Each row below holds a small network's activations on one input, seen along a few directions.
Each table varies a few parts of the input and shows all the possible inputs, shuffled.
Descriptions start from the smaller parts, as in this example, which fits no table here: one of 2 separate values, together with either a single point or one of 11 places along a line or (one of 5 places around a ring, together with one of 6 places along a line).
Shared parts are said once, and a part with two or three values counts as separate values.

Other details of the inputs vary at random and push rows far along two fixed directions, the same in every table; ignore that.

Rows:
R1: [-2 -8  2 -7  0  3  2 -5 -5  0 -5]
R2: [ 1 -6 -3 -5  5  1  5 -4 -6  1 -7]
R3: [ 2  7  2 -5  6  3 -2  0 -6  2  4]
R4: [-7 -1  4 -6  5  0  0 -9 -4  0  0]
R5: [-2  1  5 -2  1  0 -4 -4 -4  6  4]
R6: [-8  1 -2  2  5  0  1 -6 -3  5  0]
R7: [ 4  4  3  0  6  3 -8  1  1  3 -4]
R8: [ 3  7  3  1  3 -1 -9 -1 -3  8 -2]
R9: [-6 -1 -3  3  4 -3 -6 -3 -5  4 -4]
R10: [  1  -5  32  32 -26 -20  35  38   5 -41   0]
R11: [ -1   1   4  -2   0  -1 -11  -4  -3   6  -3]
R12: [ 5  0 -2 -5  8  4  5  1 -7  4 -4]
R13: [  0  -2   5  -3   2   2 -10  -1   0   0  -4]
R14: [-7 -3  1  0  1 -3 -9 -5 -4  3 -3]
R15: [-1  5 -1  3  7 -1 -5  1 -5  7 -3]
R16: [-5  1 -1 -3  8 -1  3 -7 -5  1 -1]
R17: [ -5   0   6 -12   6  -8  -8   9   8   9  -4]
R18: [-2  2  5 -7  3  2 -3 -5 -5  0  3]
R19: [  2 -11  -4  -2   9   2   0  -1  -3   1  -5]
R20: [  5  -2  25  35 -15 -22  38  37   2 -34   0]
R21: [ -4  -7   1  -2   4   0 -10  -2  -3  -1  -4]
R22: [ 2  2 -2  2  9  1 -5  2 -1  3 -4]
R23: [ 6 -1  3 -3  7  8 -2  3  1  3 -3]
R24: [-2 -5 -4  1  8 -1 -6 -1 -3  0 -4]
R25: [-1  7 -1 -4 11  1  2 -1 -7  3  1]
R26: [ 12  -4 -44  -2 -44   9   2 -15  43 -10  21]
R27: [-8 -3  3  0  2  0 -2 -8 -3  4  2]
R28: [ 13   6 -41  -5 -52  11   6 -14  42  -9  23]
R29: [ 5  2  3 -7  4  8  1  3 -5  3 -3]
R30: [-3  6 -1  2  9  1  1  0 -6  8  2]
R31: [ 1  6  3 -1  6  1 -3  0 -5  8  5]
Each input here is: either a single point or (one of 5 places around a ring, together with one of 6 places around a ring).
Question: Change only the place on the ring of 6 in R14. List by row number the other rows that result.
Answer: R1, R4, R21, R26, R27
Question: Change only the place on the ring of 5 in R30. List by row number the other rows that result.
Answer: R5, R6, R27, R31

Rows:
R32: [-2  3 -1 -5 -1 -1  2 -5 -4  2  1]
R33: [-1 -6 -1 -3 -1 -1 -6  1  1  2 -2]
R34: [-3  2 -3  0  1  0 -1 -4  6 -2  3]
R35: [  3  -4  19  13  -5  -9  16  15  -8 -20  -5]
R36: [-4 -4  0 -2 -4 -3 -2 -4  2  4  0]
R37: [-1  5 -5  4  2 -3 -3 -4  0  1  3]
R38: [ 2 -1 -3  1  3  3 -3  1  1  0 -1]
R39: [ 3 -4 -2 -2 -2  3  0  0  3  2 -6]
R40: [  6  12   8  -2  -4   1 -12   6   6   4   6]
R41: [ 5  3 -4 -1 -2  3  1 -4 -2 -1  1]
R42: [-4 -2  0 -6 -4 -1  1 -4  0  1  2]
R43: [ 0 -8  1 -3 -4  1 -3 -2  4  3 -3]
R44: [-3  1 -3 -3  1 -2  1 -2  6  1  2]
R45: [ 2 -1 -4 -2  1  1 -1  3  3  1 -2]
R46: [-4 -4  1  2 -5 -1 -4 -6  1  3  2]
R47: [ 0  4 -2 -1  4 -2  3 -3  2  5  3]
R48: [-1  5 -4  0  2 -4 -1 -2  1  3  1]
R49: [ 0 -2 -4  0  0  0 -5 -2  4 -3  0]
R50: [ 2  3 -6  0  2  0  0  2  1  4  0]
R51: [-1 -5 -2  2 -3  1 -7 -1  2  0  0]
R52: [ 5 -1 -3  0  4  5  0  0  3  0  2]
R53: [ 0 -2 -2 -1  1  3 -2 -2  6 -3  1]
R54: [ 6 -3 -4 -1  1  7  2 -1 -1 -2  3]
R55: [ 4  2 -3  0  5  2  4  2  1  6  1]
R56: [-1 -3 -2 -3 -1  7  0 -2  2 -4  2]
R57: [ 0  5 -2  2  5  0  0 -4  0  3  4]
R58: [ -6  -2  17  19  -7 -17   9  15  -5 -16   1]
R59: [ 0  4 -6  0 -2  1 -1  3  1  4 -2]
R60: [-2  3 -1 -3  2  2  4 -2 -3  4  4]
R61: [ 3 -3 -1  2 -2  5 -2 -3  2  0 -5]
R62: [ 0 -3 -2 -5  2  1  0  0  6 -1 -1]
R63: [-2  3 -1  0  2  3  2 -5 -4  2  6]
R64: [ -5   1  13  19  -7 -17  12  14   0 -19   2]
R65: [-2  4 -5  0 -3 -4 -2 -2  0  3  1]
R66: [-2  5 -5  4 -2 -2 -4 -4 -1  2  3]
R67: [ 0  4 -5  3 -1  2 -3  0  0  2 -1]
R68: [ 4 -2 -3 -3  3  3  2  2  4  2  0]
R69: [ 6 -3 -2 -6 -1  3  2 -1  0 -2 -4]
R70: [-14  -6  38 -14  53   3 -14  -3 -50  19 -23]
R71: [ 5  2 -4  1  1  5  3 -1 -3  1  5]
R72: [-3  3 -2  2 -3  0 -2 -7 -2  3  1]
R73: [ 1 -5  0 -3 -4  4 -2 -5  2 -4  0]
R74: [-1 -4 -2 -4  3 -2 -4  0  3  0 -2]
R75: [ 4  2 -3 -5  0  2  3 -2 -3  1 -2]
R76: [-3  0 -4 -2  1 -5 -3 -2  4  0  1]
R77: [ -8  -1  21  14  -2  -9  16  15  -8 -17   0]
R78: [ -3  -8  22  19  -9 -12  13  16  -3 -17  -4]
R79: [ 1  4 -5  3  3  2 -2  0  0  2  1]
R80: [ 1 -6  0 -7 -3  2  0 -3  2 -1 -2]
R81: [-4 -2  1 -3 -4  1 -2 -6 -1 -1  3]
R82: [-1 -4 -2 -6  0  5  2  0  3 -2  0]
R83: [-3  3 -2 -1 -4 -2  0 -4  0  4  0]
R84: [-4 -3 -3 -1 -2 -5 -5 -1  1  3  1]
R85: [ 1  3 -3  3 -1  3  0 -3  0  2 -3]
R86: [ 6 12  5 -5 -6  0 -9  8  8  5  5]
R87: [ 2 -2 -4 -2 -2  2 -3  3  3  2 -4]
R88: [ 5 -3 -4 -4  0  5  4  2  1 -1  1]
R89: [ 4  1 -4 -2  2  4  5  1 -3  4  3]
R90: [ 2 -1 -4  2 -2  3 -4  1  2  0 -2]
R91: [ 2  3 -4 -1 -3  2  2 -1  2  3 -4]
R92: [-5  0 -2 -5 -1  2  3 -2  3  0  3]
R93: [ 4  3 -3  3  5  3  2  0  1  4  3]
Question: Changing only one part turns R50 into R79. The same change can be made to R33. Which row results?
Answer: R51
Question: Changing only one part turns R38 into R45. The same change can be made to R66. Which row results?
Answer: R65
Question: Describe the family of inputs behind these rows.
Answer: one of 2 separate values, together with either a single point or (one of 5 places around a ring, together with one of 6 places around a ring)
Question: Change only the place on the ring of 6 in R37. List by row number the other rows that result.
Answer: R57, R63, R66, R70, R72
Question: Start at R33 and move only the place on the ring of 6, one step at a time. The first step leads to R43. Which rows follow, in order?
Answer: R80, R82, R62, R74
Question: Change only the place on the ring of 5 in R82. List by row number the other rows that result.
Answer: R60, R88, R89, R92
Question: Change only the choice among 2 separate values in R54. List by row number the other rows that result.
Answer: R88

Rows:
R94: [ 12   3 -53 -11 -39  15 -14 -25  45   5  21]
R95: [-6 -5 11  1 -1 -5  1  2 -5 -4 -5]
R96: [  2   0   1  12  -6  -4  13   6   0 -11   2]
R97: [ -2  -4   0   9 -15  -8   6   4   7 -11   1]
R98: [ -3  -4  -4   9 -13  -8  11   2   8 -12   4]
R99: [ 6  1  3  8 -3 -3 13 12  0 -8 -1]
R100: [-5 -4  5  2 -2 -5  7  1 -3 -7  0]
R101: [ -9   8   7 -25  48  13 -35 -20 -28  42 -10]
R102: [ 2 -2 12 -1  5  0  2  9 -4 -3 -5]
R103: [-1 -4 14  2  1 -3  0  6 -5 -5 -5]
R104: [  0  15 -23 -16  11  10 -27 -23   3  28   6]
R105: [ 3 -2  8  5  0 -3  6 12  1 -7 -4]
R106: [ -1  -1   9   3   6   0   9   4 -10  -5  -2]
R107: [ 3  0 11  2  6  0  9 10 -9 -3 -4]
Question: Describe the family of inputs behind these rows.
Answer: one of 2 separate values, together with either a single point or one of 6 places around a ring
Question: Changing only the choice among 2 separate values turns R105 into R102. The same change can be made to R104. Which row results?
Answer: R101
Question: Start at R105 and move only the place on the ring of 6, one step at a time. The first step leads to R99. Which rows follow, in order?
Answer: R96, R98, R97, R94
Question: Change only the choice among 2 separate values in R97. List by row number the other rows that result.
Answer: R95
